Each row below holds a small network's activations on one input, seen along a few directions.
In each table, some parts of the input vary, and every possible input appears once, in random order.
A made-up example of a description, with smaller parts first: values(2) and (point or ring(11) or (ring(5) and line(6))).
Shared parts are said once, and a part with two or three values counts as separate values.
In the rows, zero is written as 128.

Other details of the inputs shift rows strongly along three fixed directions, in all tables alike. That doesn't count.
These rows show it; all are for the same input, with only those details redrawn:
[117 125 117 103 145 132 131 104  85 109 128]
[111 163 123 132 109  91  90 100 150 134 116]
[121  79 123 138 158 149 146 121 116  90 141]
[ 87 123 122 115 112  97 105  81 175 103 118]
[141  57 129 188 168 161 152 151 137  91 153]

Rows:
row 1: [192 157 118 130 102 124 120 164  86 165 102]
row 2: [118 129 137 104 141 143 126  99  84 102 135]
row 3: [173 118 144 214 159 146 147 214 138 159 162]
row 4: [136  66 135 170 168 165 178 168 154 109 164]
row 5: [157 105 115  81 104 143 153 122 101 116  91]
row 6: [173 175 132 122 114 130 138 179  97 176 116]
row 7: [110 118 126  78  77 118 142 119 203 119  87]
row 8: [163  45 126 175 163 156 166 149 146 109 142]
row 9: [134 145 116  96 132 115 130 100  82 133 129]
row 10: [114 126 117  80 149 135 152 131 106 133 130]
row 11: [144 147 133 175 155 148 137 180 118 147 146]
row 12: [101 115 124 115 117 134 129  95  77 154 129]
row 13: [144 191 119 147  93  66  72 121 159 181 108]
row 14: [123 127 120  79 146 139 162 124 109 135 122]
row 15: [ 85  96 160 174 123 131 124 130 244  95 148]
row 16: [ 96 111 128 104 107  85 110  84 178 112 123]
row 17: [ 73 135 141  99 112 112 113 105 192 104 141]
row 18: [144 129 150 221 108 102  80 151 215 132 151]
row 19: [135 118 119  69 116 147 162 148 111 125 107]
row 20: [ 83 113 130 104 129 152 154 116  92 153 139]
row 21: [189 160 126 133 108 119 121 156  83 167 111]
row 22: [150 215 127 179 100  79  66 136 138 180 115]
row 23: [159 187 141 156 133 145  91 138  75 143 132]
row 24: [ 70 144 147 106 114 132 107  98 192  97 129]
What is each input in this table made of? -> values(2) and (point or line(11))
Changing only the values(2) part turns row 6 into row 21. The same change can be made to row 14. Which row results? -> row 8
Change only the values(2) part in row 9. List by row number the other rows that result. -> row 4
Change only the values(2) part in row 11. List by row number the other rows that result. -> row 22
